Here are a small network's activations along a few directions, averaged over the inputs that share one value of a field.
Related values have similar rows: they may be neighbours, one step apart, or belong to one group.
In the rows, zero is written as 500.
Strong random noise was added to every row along 23 fixed directions; ignore it. To show where, here is one row again and again, with new noise each time:
[201 281 590 425 562 656 298 579 463 562 574 535 655 494 652 468 513 541
 395 346 541 476 436 660 355 395 525 788 529 627 335 299 484]
[352 488 423 436 449 463 342 668 561 421 507 542 524 474 468 517 360 445
 525 491 598 306 743 413 634 451 553 509 380 494 572 395 322]
[540 486 674 328 418 414 523 566 492 458 476 374 456 513 295 551 567 485
 615 371 593 377 417 506 552 638 491 286 536 553 744 508 493]
[595 498 525 615 616 452 542 435 434 627 455 470 438 401 550 429 570 575
 409 449 536 536 430 451 565 453 732 496 473 531 478 450 810]
[357 590 524 591 565 462 791 475 484 547 442 407 497 601 473 487 671 448
 439 638 740 573 768 473 545 421 537 565 562 606 456 534 632]
[392 604 422 562 478 589 647 459 349 480 548 444 462 380 582 480 499 562
 432 432 385 409 537 496 515 413 682 273 318 619 634 386 654]
[421 615 392 579 469 623 489 498 515 437 312 424 555 359 557 804 431 416
 393 621 407 686 701 304 718 496 359 454 502 454 509 507 291]
[402 637 330 213 497 449 472 448 587 689 289 582 436 428 545  98 348 755
 452 486 530 443 397 336 493 529 597 476 449 533 590 528 415]
[471 464 464 466 498 547 499 463 489 696 450 628 523 414 620 439 482 483
 318 454 500 517 585 456 453 398 573 468 531 487 434 530 408]
[408 496 388 433 495 487 435 409 354 423 532 451 655 514 520 452 532 543
 505 478 418 472 427 487 370 502 546 462 408 566 541 451 554]
[372 678 429 503 614 469 456 404 500 394 427 365 472 350 456 414 462 367
 539 555 731 560 665 418 543 352 414 400 470 638 575 464 458]
[727 514 598 558 541 670 519 520 445 488 422 509 477 510 314 729 611 480
 528 587 327 428 399 515 512 685 647 539 524 497 569 564 482]
[508 474 465 540 544 426 436 353 416 368 347 511 487 452 527 608 485 482
 528 446 286 436 636 458 451 606 564 220 473 288 465 554 428]
[459 434 593 361 500 369 434 636 425 484 541 646 573 517 455 376 567 429
 397 496 556 374 573 609 338 511 522 587 475 453 562 657 401]
[634 620 319 481 389 357 468 457 527 439 559 539 649 471 460 376 536 608
 629 577 382 417 516 419 469 692 544 260 310 656 784 393 572]
[580 428 593 694 425 490 427 478 634 427 587 619 448 457 421 530 300 338
 280 467 691 560 399 558 627 351 659 395 593 538 327 613 425]
[405 533 613 459 389 399 540 357 468 413 377 500 315 542 552 447 399 469
 405 594 454 458 525 467 577 530 381 446 676 349 388 818 351]
[496 526 470 481 513 397 386 489 498 467 443 545 468 352 492 531 514 375
 653 627 412 233 744 405 647 483 569 383 553 458 467 282 495]
[480 557 349 530 506 335 502 491 574 547 569 457 522 529 579 473 345 529
 573 535 391 569 486 372 621 454 416 485 534 357 431 623 459]
[283 560 435 547 507 590 514 439 566 373 418 506 592 628 437 636 437 552
 542 569 347 402 546 487 496 715 581 452 496 555 481 324 436]
[444 320 599 521 434 384 400 658 376 434 533 429 556 501 531 640 515 529
 401 436 496 553 436 510 589 463 554 586 443 373 486 552 584]
[468 552 410 477 284 530 649 569 630 563 469 428 255 672 399 518 454 698
 569 562 417 519 588 398 455 489 593 281 352 450 598 542 489]
[318 496 444 656 485 532 446 429 374 454 589 312 669 570 521 758 391 447
 503 452 507 516 494 381 643 578 514 425 422 577 646 420 444]
[754 556 577 518 416 584 718 436 531 569 467 536 309 526 409 379 600 530
 503 692 623 537 499 503 462 409 560 466 501 487 524 507 512]
[597 348 410 514 607 462 454 673 528 646 506 487 552 608 506 527 596 655
 610 462 589 605 536 479 423 451 582 739 370 398 446 446 638]


Field Keb:
h12: [640 470 553 530 658 605 405 476 637 604 431 685 486 515 372 540 394 363
 408 469 503 451 429 513 529 549 662 574 694 397 318 606 292]
h5: [515 438 655 518 441 536 505 594 611 523 544 456 514 416 509 523 577 436
 434 529 578 644 537 547 580 377 409 588 619 562 429 503 453]
h17: [517 377 646 563 501 664 472 501 656 673 611 462 585 622 431 549 625 458
 395 495 402 585 470 544 444 462 620 685 725 630 308 609 451]
h10: [413 598 491 570 514 549 578 527 638 386 511 459 339 640 478 610 474 522
 506 495 275 547 528 530 472 594 404 525 564 444 383 620 586]
h9: [543 476 358 537 570 537 259 529 445 556 471 421 416 550 508 688 408 534
 583 335 512 548 436 379 508 592 425 609 399 516 564 661 580]
h16: [521 497 533 442 560 502 466 631 543 616 531 514 498 456 487 389 646 557
 556 648 393 491 468 572 454 443 529 740 563 573 414 491 611]
h1: [550 445 560 584 485 479 560 328 366 482 533 530 506 545 538 482 556 397
 441 401 694 343 606 529 490 534 558 397 483 590 541 466 591]
h18: [634 579 392 445 378 573 528 450 613 137 300 602 340 476 303 541 444 476
 583 598 626 549 477 548 396 466 450 294 408 458 402 350 506]
h7: [599 557 524 594 607 436 274 496 593 400 465 412 401 278 451 368 422 527
 618 495 460 555 454 471 600 493 601 374 414 485 582 452 518]
h8: [429 474 519 520 616 478 490 597 520 532 434 535 513 513 535 453 475 552
 443 463 573 513 616 473 508 518 583 662 402 375 520 421 488]
h4: [563 414 461 381 501 548 397 518 523 558 547 508 580 519 541 400 393 557
 469 268 545 524 462 496 453 475 466 491 436 458 587 701 244]
h13: [571 583 456 459 408 379 366 481 712 366 718 669 375 605 416 384 343 358
 571 476 544 373 498 549 324 519 301 366 456 501 561 284 527]
h2: [459 505 587 473 492 601 606 483 595 428 469 453 580 585 430 488 473 485
 427 408 551 521 510 521 540 577 505 490 546 496 512 528 305]
h3: [522 427 471 502 459 486 329 472 584 618 496 522 574 516 476 591 643 377
 531 523 571 490 667 443 484 524 441 512 618 694 451 384 551]
h15: [586 653 511 394 551 415 353 531 552 601 483 448 311 284 415 376 552 378
 512 519 279 523 589 438 407 381 441 314 538 440 589 709 430]
h6: [451 525 447 491 474 495 607 538 504 603 660 581 456 576 518 433 621 463
 476 484 360 523 442 666 262 409 467 570 624 662 318 809 687]
h11: [661 415 589 513 525 589 450 499 642 425 523 491 547 607 460 488 488 490
 490 454 500 483 479 447 585 555 517 721 536 337 397 286 460]
h14: [493 524 366 482 479 431 328 521 525 504 469 599 498 375 532 337 414 594
 499 425 400 411 476 498 486 547 634 352 380 582 558 535 511]
Keb is arranged as a ring.
Q: Name the neighbours of h10, in listed order.
A: h12, h9
Q: Name the neighbours of h11, in listed order.
A: h2, h14
Q: Name the neighbours of h16, in listed order.
A: h1, h4
Q: Name the neighbours of h6, in listed order.
A: h18, h7
Q: What is the length, in steps, of the shortest route from h5 to h3?
A: 9

Field Liv:
k1: [425 393 612 553 499 483 349 444 372 642 556 420 506 647 511 702 572 417
 386 489 435 518 555 387 364 576 477 628 517 423 565 542 524]
k15: [245 438 472 449 651 417 523 619 421 648 556 290 685 561 460 561 576 578
 705 538 308 541 478 512 434 452 585 536 521 384 487 496 426]
k6: [431 509 464 689 494 412 545 398 508 550 513 607 391 641 598 522 294 516
 329 343 644 478 456 456 552 629 573 460 478 507 486 631 649]
k7: [510 384 555 419 315 295 339 553 677 815 562 553 365 464 526 430 519 525
 528 510 336 663 465 491 298 437 405 257 650 447 458 733 414]
k10: [667 455 527 595 437 503 452 573 625 563 571 539 665 541 392 629 730 453
 554 760 346 668 458 528 448 573 497 628 628 590 399 332 608]
k5: [455 472 531 287 544 430 310 463 436 368 503 580 496 501 470 442 444 439
 423 352 366 300 250 541 390 529 460 629 590 432 365 443 655]
k2: [652 538 279 524 679 543 749 618 414 579 402 671 632 444 496 709 470 539
 457 328 504 541 334 578 615 518 644 504 530 499 372 733 635]
k14: [315 700 408 430 618 558 387 496 539 602 404 397 389 449 402 570 604 439
 481 561 362 503 619 378 387 515 485 512 526 697 559 457 659]
k18: [518 520 469 492 531 651 760 520 495 516 437 634 687 419 646 402 516 678
 476 561 412 476 397 618 628 555 567 639 546 572 410 448 454]
k12: [312 623 684 361 618 532 670 664 518 402 465 312 474 292 479 585 541 450
 545 375 410 538 417 539 658 470 372 422 568 402 602 124 598]
k13: [536 412 719 852 381 583 504 388 443 404 568 574 504 389 751 661 514 411
 280 438 469 472 692 588 651 630 482 352 439 566 585 320 527]
k17: [417 531 534 604 628 628 245 511 615 499 447 519 428 278 534 439 377 475
 680 614 592 556 488 637 473 458 400 540 493 656 490 406 281]
k11: [501 425 748 434 492 463 326 633 475 471 631 287 272 426 414 420 568 526
 503 301 465 504 370 587 437 394 531 439 432 514 645 561 650]
k9: [441 561 565 589 545 255 563 569 729 300 533 575 537 526 515 365 363 460
 361 530 559 624 641 473 586 534 459 415 417 175 512 187 476]
k16: [507 641 507 563 591 640 795 540 445 612 621 712 530 634 383 514 408 378
 396 638 762 421 355 645 441 511 538 666 531 634 575 580 404]
k3: [436 616 529 553 544 567 456 367 651 337 437 402 429 464 512 418 435 569
 486 515 459 529 459 456 648 562 460 590 588 665 411 502 596]
k4: [248 766 374 342 542 612 678 620 670 409 328 667 611 396 461 577 543 464
 426 617 226 480 628 551 415 630 397 489 578 595 445 310 466]
k8: [469 638 583 438 617 592 440 455 602 415 512 418 558 433 383 557 549 316
 429 391 277 445 550 491 487 580 426 468 651 578 510 569 413]
Liv is arranged as a ring.
Q: A walk along Liv starts at k16 and steps to its neighbour k3. Put k1, k6, k14, k12, k13, k17 in the order it reaches them.
A: k1, k13, k17, k6, k12, k14
Q: Name the neighbours of k9, in listed order.
A: k10, k11
Q: Name the neighbours of k15, in listed order.
A: k5, k18
